A small network was trained on invented records. Each row is its activation on one of them, seen along a few directions.
After each row come some of the record's fields: Y, H, Z, N, D.
Not every record has every field; a missing one is written absent.
Other fields move the rows too, some of them a lot.
(in the rows, 500 means zero)
Strong random noise was added to every row along 21 fixed directions; ignore it. To show where, here is one row again and again, with new noise each time:
[279 346 742 469 496 545 423 468 357 579 573 636 453 488 535 807 668 565
 382 596 408 503 404 332 477 577 656 567 392 436 643 557 508 769 636 434
 864 473]
[357 811 623 520 328 399 682 651 433 524 552 599 520 401 488 350 555 596
 571 661 726 439 499 288 544 393 749 476 561 403 531 947 593 365 699 713
 369 220]
[697 732 176 560 466 268 402 685 595 270 343 612 577 584 603 426 542 361
 846 443 445 557 515 487 317 337 482 532 608 546 599 520 527 467 256 580
 334 523]
[356 503 410 390 504 898 462 534 577 499 500 405 617 460 353 334 608 496
 444 744 572 699 702 575 588 153 415 504 646 505 620 456 471 498 738 534
 265 430]
[641 421 580 232 417 513 510 384 500 512 774 329 451 593 661 576 361 745
 504 560 602 483 629 715 726 642 609 503 415 575 477 265 512 484 428 384
 355 373]
[737 527 333 645 767 801 625 522 700 505 175 349 500 383 468 300 342 629
 428 487 678 615 531 475 417 622 367 507 678 454 493 421 347 566 658 556
 480 423]
[486 430 335 247 543 283 540 371 307 373 699 460 634 725 516 481 408 336
 749 679 591 395 456 867 564 269 628 513 306 485 487 349 692 680 675 535
 384 327]
[586 671 403 722 599 637 460 446 425 533 548 650 676 458 624 427 346 418
 586 494 463 552 460 496 776 461 707 592 280 489 526 506 711 421 345 488
 371 194]
[470 352 310 544 432 775 523 478 641 689 474 261 372 566 598 469 512 544
 309 483 283 669 827 379 447 463 636 543 620 546 706 545  44 461 547 569
 749 543]
[549 350 406 409 186 445 363 740 525 673 565 323 581 662 637 584 518 193
 484 558 227 348 714 276 841 550 753 689 407 358 485 519 629 379 348 342
 659 584]
[502 469 465 661 407 542 627 486 402 573 760 404 571 538 458 362 642 472
 513 488 309 626 442 716 658 204 623 474 517 448 464 336 324 358 448 594
 354 389]
[412 420 581 511 559 574 429 409 653 455 488 358 701 412 270 376 436 260
 629 510 415 532 479 742 353 448 156 539 541 429 493 514 651 397 555 613
  61 603]
[546 668 409 514 604 761 305 376 568 584 410 894 619 531 521 313 389 308
 411 554 556 414 662 717 701 404 442 613 274 606 466 419 689 435 402 349
 398 523]
[500 340 526 412 231 661 455 805 483 290 436 597 292 350 543 592 679 688
 191 700 588 498 385 321 749 415 413 431 582 603 353 140 453 475 431 434
 537 614]
[502 364 417 303 325 484 399 488 605 542 246 491 251 763 408 462 267 569
 515 719 718 521 747 697 866 516 559 481 464 555 280 223 405 309 480 409
 503 548]
[440 398 653 327 520 658 389 362 382 675 705 506 628 676 450 608 503 462
 320 682 523 425 619 696 698 540 528 645 403 501 468 340 553 589 544 289
 551 356]
[312 528 659 578 368 330 508 341 619 642 261 571 483 689 522 615 309 482
 495 702 367 475 461 613 493 479 546 541 409 572 508 313 203 466 440 513
 399 267]
[490 480 452 609 580 542 592 496 393 488 497 612 517 424 587 464 597 373
 518 480 489 567 352 569 610 556 611 524 393 503 460 468 604 567 484 526
 535 408]
[327 503 554 656 732 553 487 142 286 633 616 467 469 670 415 441 587 618
 435 743 713 709 582 764 470 598 647 438 427 649 461 707 351 519 437 536
 531 242]
[475 618 514 643 743 340 577 430 466 579 362 440 566 559 407 706 438 298
 548 212 508 587 324 671 409 807 290 495 620 555 326 515 443 420 476 376
 522 355]
[593 592 667 669 435 758 638 506 615 740 256 512 643 377 581 456 515 708
 297 784 488 377 460 199 749 526 625 460 371 274 397 473 611 532 568 491
  74 272]
[445 608 442 528 397 467 477 583 336 563 545 628 503 747 534 690 588 423
 575 453 461 634 536 465 668 491 684 619 557 449 564 530 418 422 434 497
 672 192]
[570 668 598 719 614 460 421 653 679 623 178 468 579 357 360 521 688 571
 505 514 498 505 447 264 420 529 381 373 647 390 353 640 558 493 468 304
 380 742]

[137 466 582 410 280 544 321 482 560 530 493 429 435 686 590 671 613 312
 519 591 449 647 574 489 651 497 441 419 375 545 647 706 531 313 502 509
 506 522]
{Y: y6, H: h2, Z: z2, N: absent, D: absent}
[640 519 384 390 457 421 526 603 543 429 457 173 666 559 650 749 546 510
 770 478 409 581 520 242 477 660 515 490 573 326 598 616 735 573 450 527
 108 318]
{Y: y1, H: h1, Z: z1, N: n3, D: d1}
[415 598 487 693 499 473 528 465 452 568 469 392 574 582 572 545 240 456
 363 635 546 423 368 520 798 406 604 440 325 556 399 416 392 353 532 414
 553 146]
{Y: y3, H: h4, Z: z2, N: n2, D: d1}
[581 497 612 440 489 512 487 515 478 611 579 496 384 562 333 563 359 602
 675 220 597 584 615 562 761 657 584 542 564 303 417 541 588 281 560 463
 626 508]
{Y: y2, H: h4, Z: z2, N: absent, D: absent}
[471 296 404 646 619 744 332 537 298 674 504 177 708 762 321 424 861 368
 441 933 562 658 642 358 704 443 660 541 513 254 468 701 648 621 508 425
 607 427]
{Y: y4, H: h4, Z: z2, N: absent, D: absent}
[442 417 529 555 683 624 325 278 474 594 374 376 478 445 449 770 245 736
 507 556 538 595 661 207 598 742 616 448 367 511 487 653 685 526 431 378
 429 408]
{Y: y3, H: h4, Z: z2, N: n5, D: d3}
[367 247 397 246 522 591 359 376 321 462 763 389 349 639 362 803 547 543
 311 342 498 473 657 569 464 435 333 371 492 552 473 539 448 490 690 424
 748 729]
{Y: y1, H: h4, Z: z2, N: n6, D: d2}
[350 728 576 471 450 626 579 526 494 571 310 904 459 374 489 503 588 465
 502 435 563 628 590 389 555 613 554 614 607 583 533 605 577 441 455 523
 373 327]
{Y: y6, H: h2, Z: z2, N: n5, D: d3}
[701 601 362 510 780 872 648 408 351 602 651 519 651 373 544 622 605 637
 227 237 446 550 579 376 387 631 413 566 671 542 534 457 466 660 524 400
 437 290]
{Y: y1, H: h4, Z: z2, N: n5, D: d3}
[480 460 488 283 456 451 437 478 374 498 516 356 401 891 539 763 793 533
 502 549 765 518 559 545 558 721 364 329 492 345 433 738 590 494 621 481
 529 484]
{Y: y5, H: h4, Z: z2, N: absent, D: absent}
[575 357 232 487 485 487 506 577 586 537 328 246 420 546 619 391 705 489
 347 698 469 445 629 432 530 361 569 324 483 564 412 418 334 626 505 341
 626 787]
{Y: y5, H: h4, Z: z2, N: n5, D: d3}
[554 479 665 528 307 509 607 666 539 477 498 569 445 269 430 501 309 674
 478 482 414 460 472 268 519 566 629 676 656 446 490 377 432 420 448 635
 444 361]
{Y: y2, H: h1, Z: z2, N: n3, D: d1}
[616 800 355 525 689 344 403 618 492 334 279 632 729 579 539 481 702 336
 736 603 659 535 358 535 406 459 357 477 563 550 462 508 765 654 350 348
 283 428]
{Y: y2, H: h4, Z: z2, N: absent, D: absent}
[577 515 581 803 760 495 407 196 492 655 486 341 653 635 322 528 382 460
 427 400 508 441 368 752 565 589 202 322 324 422 226 512 563 309 387 363
 243 521]
{Y: y1, H: h4, Z: z1, N: n4, D: d2}
[621 390 475 652 600 547 253 369 474 265 479 442 495 583 601 615 577 733
 594 733 566 694 387 572 466 567 420 402 375 573 554 350 542 601 160 511
 298 431]
{Y: y1, H: h1, Z: z2, N: n3, D: d1}
[456 451 526 455 394 373 545 471 627 566 403 419 276 594 455 320 685 512
 583 487 620 536 665 627 387 608 477 374 575 453 464 775 369 368 536 616
 535 792]
{Y: y3, H: h4, Z: z2, N: n1, D: d3}
[487 656 595 643 438 583 466 569 531 882 557 484 782 598 557 471 674 224
 215 548 205 356 641 301 442 599 543 715 577 496 528 672 399 451 316 331
 559 445]
{Y: y6, H: h2, Z: z2, N: absent, D: absent}
[488 472 569 500 639 795 627 238 517 584 484 551 439 351 403 241 276 699
 382 607 705 606 651 694 613 600 547 539 480 630 430 393 463 452 529 564
 290 325]
{Y: y6, H: h2, Z: z2, N: n5, D: d3}
[560 763 625 454 414 427 389 614 658 429 487 770 418 271 564 601 293 828
 423 435 491 415 501 351 518 348 517 461 553 752 507 265 389 441 350 270
 499 585]
{Y: y6, H: h2, Z: z1, N: n6, D: d1}
[642 435 539 629 583 555 138 415 421 329 478 808 347 740 497 575 616 746
 492 571 677 453 366 522 470 403 354 370 245 366 559 501 590 608 399 518
 800 760]
{Y: y1, H: h4, Z: z2, N: absent, D: absent}
[300 485 532 417 547 448 617 365 398 521 689 468 464 330 456 587 397 502
 468 370 428 567 465 564 468 504 514 409 488 712 407 492 536 429 534 512
 350 509]
{Y: y6, H: h2, Z: z1, N: absent, D: absent}
[647 276 478 464 457 724 390 483 328 546 517 739 456 633 363 525 508 542
 132 626 531 180 544 336 463 531 399 585 383 306 358 463 602 581 576 607
 651 666]
{Y: y6, H: h2, Z: z2, N: absent, D: absent}
[710 438 385 784 583 634 184 352 455 450 467 627 658 619 441 557 333 518
 418 580 357 314 459 415 512 352 386 509 216 353 476 440 641 476 279 533
 363 519]
{Y: y4, H: h1, Z: z2, N: n3, D: d1}
[339 435 496 539 407 290 762 521 419 622 302 632 482 583 566 424 687 231
 546 646 405 441 355 523 478 489 731 554 427 412 449 522 435 672 633 625
 588 401]
{Y: y3, H: h4, Z: z1, N: n1, D: d1}
[544 440 688 384 583 689 367 571 631 597 530 308 667 451 390 579 415 523
 164 603 525 323 590 432 359 624 220 640 687 521 526 395 393 609 625 248
 656 559]
{Y: y6, H: h2, Z: z2, N: n4, D: d2}
[577 554 494 797 643 363 283 479 673 532 286 299 628 538 481 631 169 475
 787 376 364 509 382 342 609 475 506 430 315 304 556 573 640 419 448 366
 559 534]
{Y: y6, H: h2, Z: z2, N: n1, D: d2}
[730 580 398 481 506 546 573 470 460 529 616 424 397 692 631 585 567 838
 606 369 584 602 569 512 583 464 664 373 510 336 601 519 364 511 584 542
 574 386]
{Y: y6, H: h2, Z: z2, N: n3, D: d2}
[270 502 315 367 620 532 639 448 526 523 355 422 563 625 576 625 408  55
 315 358 452 418 359 747 480 422 216 451 453 643 490 332 337 568 869 394
 709 409]
{Y: y2, H: h4, Z: z2, N: absent, D: absent}
[563 710 361 753 780 519 367 292 393 521 654 565 559 384 477 508 257 666
 440 335 504 440 556 407 421 379 571 384 357 651 497 721 522 418 395 411
 573 480]
{Y: y3, H: h4, Z: z2, N: n1, D: d3}
[531 534 731 430 314 423 586 442 743 612 381 558 579 476 536 467 219 443
 482 463 339 293 483 570 498 595 377 632 449 455 496 284 455 413 463 521
 202 439]
{Y: y6, H: h2, Z: z1, N: n5, D: d3}
[372 628 364 454 559 465 500 435 709 673 284 397 366 612 456 482 599 529
 385 451 528 542 687 620 439 255 362 210 586 654 431 538 158 420 679 280
 576 809]
{Y: y1, H: h4, Z: z1, N: n4, D: d1}
[527 265 693 639 410 595 455 259 311 441 776 685 408 360 570 645 501 767
 357 489 317 447 310 507 633 532 557 415 166 481 426 298 634 481 250 618
 259 519]
{Y: y6, H: h2, Z: z2, N: n1, D: d3}
[628 525 468 621 661 659 688 380 413 639 792 675 516 329 636 211 460 521
 388 339 450 318 445 633 546 322 792 509 213 388 580 591 506 635 778 578
 827 570]
{Y: y5, H: h1, Z: z2, N: n3, D: d1}
[538 400 190 488 333 533 563 632 404 424 375 494 375 640 425 744 327 493
 348 338 300 593 531 355 606 371 414 554 732 628 372  50 180 334 356 516
 526 327]
{Y: y6, H: h2, Z: z1, N: absent, D: absent}
[264 477 741 816 515 412 540 407 295 580 652 786 583 480 447 341 671 170
 474 529 398 468 178 742 613 426 624 600 246 448 462 586 556 479 440 572
 725 397]
{Y: y5, H: h4, Z: z1, N: n6, D: d1}
[377 627 638 191 507 217 498 431 379 418 619 675 599 576 558 452 296 498
 498 857 761 194 472 568 322 467 632 637 392 698 564 529 626 786 624 455
 624 299]
{Y: y6, H: h2, Z: z1, N: absent, D: absent}
[361 478 659 514 352 490 216 425 511 457 549 522 462 689 449 749 458 707
 538 608 429 568 509 458 618 265 455 430 396 460 645 419 418 441 411 427
 520 458]
{Y: y2, H: h4, Z: z1, N: n1, D: d2}

Here are new rows. What are their fields?
[459 524 575 609 433 341 616 366 518 639 502 401 584 471 468 445 328 453
 525 535 358 387 478 437 445 582 559 466 402 481 358 625 568 347 396 640
 118 442]
{Y: y6, H: h2, Z: z1, N: absent, D: absent}
[611 507 326 368 756 420 583 434 492 542 739 406 748 164 317 301 345 304
 641 263 285 339 683 547 120 404 520 647 625 572 497 607 713 645 596 477
 340 763]
{Y: y1, H: h1, Z: z2, N: n3, D: d3}
[563 629 313 672 500 567 320 400 512 498 632 510 464 647 775 556 550 485
 371 355 380 587 612 555 516 508 468 443 393 734 639 561 279 338 140 400
 641 480]
{Y: y1, H: h4, Z: z2, N: n1, D: d3}
[115 570 710 478 551 429 519 499 721 498 259 265 578 321 423 577 457 456
 663 670 520 637 332 494 509 341 390 292 490 532 556 544 559 538 810 413
 287 508]
{Y: y2, H: h4, Z: z2, N: absent, D: absent}
[680 689 372 258 461 449 471 602 487 530 732 728 554 658 468 302 758 367
 602 337 528 399 775 708 283 365 495 651 680 454 607 670 485 530 532 501
 612 710]
{Y: y5, H: h1, Z: z1, N: n3, D: d1}
[578 592 328 609 621 588 449 412 344 489 581 379 663 709 507 623 450 511
 464 547 485 616 547 479 453 529 477 571 589 563 540 479 391 478 325 521
 396 101]
{Y: y2, H: h4, Z: z2, N: absent, D: absent}
[492 484 648 466 294 479 457 697 509 396 779 444 498 388 656 651 578 533
 643 275 318 609 382 413 690 453 589 549 507 431 710 412 558 430 416 447
 639 490]
{Y: y6, H: h2, Z: z2, N: n5, D: d3}
[267 523 721 475 402 620 610 492 753 582 424 577 502 139 636 287 629 498
 643 621 354 660 496 517 592 367 684 443 386 546 672 490 599 559 589 527
 221 654]
{Y: y6, H: h2, Z: z2, N: absent, D: absent}
[365 335 496 547 408 431 423 529 502 340 533 537 474 503 248 164 479 262
 660 675 546 558 472 815 472 278 431 586 515 503 461 464 510 366 486 721
 480 642]
{Y: y1, H: h1, Z: z2, N: n3, D: d1}
[613 558 527 698 666 525 585 322 494 688 478 541 516 551 550 345 593 539
 476 467 509 471 485 608 447 593 586 442 376 413 449 622 441 542 482 527
 520 521]
{Y: y5, H: h4, Z: z2, N: absent, D: absent}
[415 435 517 417 556 334 401 510 334 335 524 271 588 703 231 699 400 561
 579 719 677 548 404 597 494 387 358 476 666 512 393 319 461 532 555 434
 456 252]
{Y: y2, H: h4, Z: z2, N: absent, D: absent}
[290 367 745 523 292 588 378 585 596 371 403 564 328 438 448 740 549 538
 517 367 399 758 402 401 535 664 283 554 629 520 634 405 407 346 346 567
 535 513]
{Y: y6, H: h2, Z: z1, N: n5, D: d3}
[542 364 540 648 366 569 561 372 752 556 232 646 348 426 763 296 552 467
 523 571 296 603 489 628 573 634 583 522 297 575 539 271 372 502 188 590
 297 622]
{Y: y5, H: h4, Z: z1, N: n1, D: d1}
[425 407 368 501 680 463 487 433 427 495 400 279 667 586 255 421 573 389
 501 797 569 441 546 492 202 367 391 453 591 424 425 658 525 672 710 600
 356 527]
{Y: y5, H: h4, Z: z2, N: absent, D: absent}
[491 735 524 256 269 341 481 488 533 644 618 708 643 716 671 656 503 561
 663 597 269 387 678 511 552 164 789 596 418 468 700 362 431 613 516 393
 331 308]
{Y: y5, H: h1, Z: z1, N: n3, D: d1}
[370 452 643 350 318 487 418 513 486 454 802 362 488 530 546 662 423 438
 526 375 450 546 503 625 722 548 449 519 449 548 543 484 563 283 450 438
 480 434]
{Y: y2, H: h1, Z: z1, N: n3, D: d1}
[556 375 421 524 479 814 340 562 452 485 417 557 632 736 429 670 813 395
 462 547 417 537 437 477 621 312 279 473 427 129 565 435 643 590 665 532
 420 524]
{Y: y5, H: h1, Z: z2, N: n3, D: d1}
[357 413 397 486 429 667 673 441 555 503 437 420 489 385 728 555 573 482
 370 579 302 551 435 420 520 358 546 376 374 565 595 369 387 606 637 603
 308 418]
{Y: y5, H: h4, Z: z2, N: absent, D: absent}
